Each row below holds a small network's activations on one input, seen along a few directions.
In each table, some parts of the input vary, and every possible input appears once, in random order.
Descriptions start from the smaller parts, as in this example, which fits no table here: one of 8 places around a ring, together with either a single point or one of 9 places around a ring or (one of 3 separate values, together with one of 4 places along a line).
Shared parts are said once, and a part with two or three values counts as separate values.
In the rows, 128 means zero.

Other details of the inputs shift rows strongly along two fixed directions, in all tables alike. That doesn't count.

Rows:
r1: [190 174 138 120  41 139 175 127  68 122 150 189]
r2: [194 144  96 127  19 144 174 145  76 139 163 101]
r3: [109 166 184 142 219 149  87 101 139 117  82 206]
r4: [127 182 190 148 190 160  97 111 119 110  97 218]
r5: [153  92  72 104  79 112 130 142 151 144 147  50]
r6: [ 76 100 133 141 179  97 112 133 150 135 133 110]
r7: [108  95 105  97 170 139  95 142 167 128 118 104]
r8: [122  82  97 107 131 117 119 124 143 141 104  71]
r9: [ 77 178 187 163 180 150 120 125 124  94 131 212]
r10: [106 172 171 136 215 140 100 104 162 134  88 222]
r11: [107 100 119 117 189 147  81 135 160 126 108  88]
r12: [199 153  99 118   8 143 181 143  78 140 173 123]
r13: [101  93 118 111 190 146  83 139 161 122 101 100]
r14: [110  82 106 134 102  90 143 143 135 133 161  61]
r15: [198 137 109 121  11 132 178 134  61 126 151 116]
r16: [ 79 105 134 145 160 115 118 131 155 109 142 108]
r17: [121 182 188 144 196 155 112 100 115 124  86 223]
r18: [119 108 108 122 166 120 103 125 169 138 105  85]
r19: [176 171 145 123  64 135 169 115  77 128 135 196]
r20: [104  96 112 103 170 118 105 121 168 141 101 112]
r21: [126 106 100 121 146 123 102 135 164 134 118  75]
r22: [132 173 166 166  92 123 172 115  76 110 160 196]
r23: [169 172 157 135  83 143 156 112  70 122 118 195]
r24: [109  77 104 129  96  96 139 152 142 128 164  49]
r25: [144  90  78 105  98 106 129 132 158 149 135  55]
r26: [ 93  79 101 125 111 110 130 162 148 127 159  46]
r27: [123 170 159 162 100 117 168 114  75 117 157 189]
r28: [111 106 107 119 178 120 106 122 171 146  98  87]
Description of these inputs: one of 4 places along a line, together with either one of 2 separate values or one of 5 places around a ring.
Question: Changing only the place on the line of 4 turns r15 into r13. The same change can be made to r21. Which row results?
Answer: r2
Question: Which other rows does r24 become when the choice among 2 separate values takes its other values? List them by row number.
Answer: r16
Question: List by row number the other rows that have the place on the line of 4 in common with r6.
Answer: r8, r10, r17, r20, r27, r28
Question: Start at r12 and move only the place on the line of 4, one step at a time. The first step leads to r5. Which rows follow, in order?
Answer: r25, r10
Question: Which other rows does r19 become when the place on the ring of 5 takes its other values? List them by row number.
Answer: r3, r18, r23, r25

Rows:
r29: [133 145 129 133 119 127 133 130 134 130 138 142]
r30: [131 135 136 129 115 117 132 124 131 122 134 145]
r31: [140 116 117 126 109 128 125 141 128 119 146  95]
r32: [140 116 115 127 105 130 128 133 122 122 137  82]
r33: [117  84  97 122 127 102 119 129 149 132 127  53]
r34: [135 112 103 116 105 135 130 135 133 122 135  99]
r35: [128 139 134 142 127 130 138 129 115 135 130 133]
r36: [ 81 121 136 132 226 131  83 114 182 129  93 132]
r37: [136 134 129 129 119 138 125 138 128 113 140 144]
r38: [127 132 127 123 120 145 132 134 118 124 129 143]
r39: [126 128 140 139 125 121 138 122 110 127 127 136]
r40: [126 129 132 122 122 121 142 120 119 130 129 147]
r41: [128 134 140 132 125 142 129 132 107 124 131 130]
r42: [131 134 141 139 117 116 130 125 125 122 133 139]
r43: [128 138 129 134 126 129 141 124 116 136 126 138]
r44: [134 139 131 129 121 143 128 123 115 117 122 132]
r45: [127 140 135 138 125 125 136 137 120 133 138 137]
r46: [155 136 126 115 124 124 122 119 118 139 110 143]
r47: [133 145 134 142 122 126 132 131 128 128 136 135]
r48: [158 136 133 114 122 144 124 131 124 132 107 138]
r49: [127 139 126 125 124 132 142 127 125 138 132 144]
r50: [131 133 140 131 124 138 126 139 114 121 141 136]
r51: [109 135 139 144 175 131 108 122 151 129 114 131]
r52: [108 131 127 125 168 132 112 118 161 132 117 135]
r53: [124 104 115 123 118 111 138 123 122 131 125 103]
r54: [126 134 134 127 122 144 131 129 108 124 124 134]
r55: [136 134 131 119 166 137 102 119 149 145 101 148]
r56: [124 126 144 137 121 118 136 128 116 127 136 141]
r57: [121  84  90 106 118 105 126 125 157 133 131  64]
r58: [119 107 121 119 120 112 133 133 135 132 138 116]
r59: [125 141 129 129 123 128 139 136 127 135 138 144]
r60: [132 134 133 131 123 120 137 112 117 123 121 138]
r61: [128 131 131 126 120 141 127 141 120 120 140 145]
Question: Changing only one part turns r51 into r32. The same change can be made to r52. Which row results?
Answer: r34
Question: Describe the family of inputs behind these rows.
Answer: one of 3 separate values, together with either a single point or (one of 2 separate values, together with one of 5 places around a ring)
Question: Start at r39 and move only the place on the ring of 5, one step at a time. The first step leads to r53. Which rows follow, in order?
Answer: r40, r58, r56
Question: Which other rows does r60 become when the place on the ring of 5 takes its other values? List them by row number.
Answer: r30, r33, r42, r57

Rows:
r62: [157 122 106 140  41 101 165 142 120 124 179  66]
r63: [ 58 130 164 125 222 152  89 146 148 104 109 195]
r64: [173 168 165 108 116 152 138 105  86 145  83 192]
r65: [ 75  90  94 113 158 115 109 140 191 135 144  80]
r66: [145 118  99 149  49 134 179 132  62 137 152  32]
r67: [155 100 112 128  27 109 163 144  88 108 172  61]
r68: [143 150 172 150 114 112 142 101  70 131 118 198]
r69: [174 171 149 128 112 169 128 110  94 111  96 192]
r70: [169 173 149 131 115 175 121 124  90 102 115 190]
r71: [149 176 158 157 121  96 151 107  95 140 123 198]
r72: [188 134  86 120  47 143 148 138 122 137 152  87]
r73: [127 103  88 110 164 127  87 123 195 139  92  77]
r74: [ 96  71 124 128 145 118 105 163 150 112 134  65]
r75: [122 100  98  93 178 112  96 124 191 165  79  78]
r76: [ 94  77  89 107 177  93 120 120 183 159 110  88]
r77: [ 66 126 164 122 232 138  92 103 164 106  93 194]
r78: [129 202 163 189 136 151 159 112  82 135 132 164]
r79: [118 173 153 141 109 146 149 146 108 134 160 211]
r80: [ 85  84  89 109 168 101 112 119 195 138 127  77]
r81: [109 146 162 117 238 175  58 138 148 109  94 184]
r82: [ 96  90 120 141 162 111 101 160 183 130 143  75]
r83: [ 97  96 109 131 172  83 100 117 190 124 128  68]
r84: [140  98  88 105  28 124 176 148  88 117 171  77]
r85: [152  84  95 103  62 106 179 122  91 148 137  94]
r86: [173 186 154 131 122 168 124 141 110 138 146 195]
r87: [139 161 178 150 111 121 137 102  86 101 135 190]
Question: Describe the family of inputs behind these rows.
Answer: one of 2 separate values, together with either a single point or (one of 3 separate values, together with one of 4 places along a line)
Question: Which other rows does r68 become when the choice among 2 separate values takes its other values? List them by row number.
Answer: r71
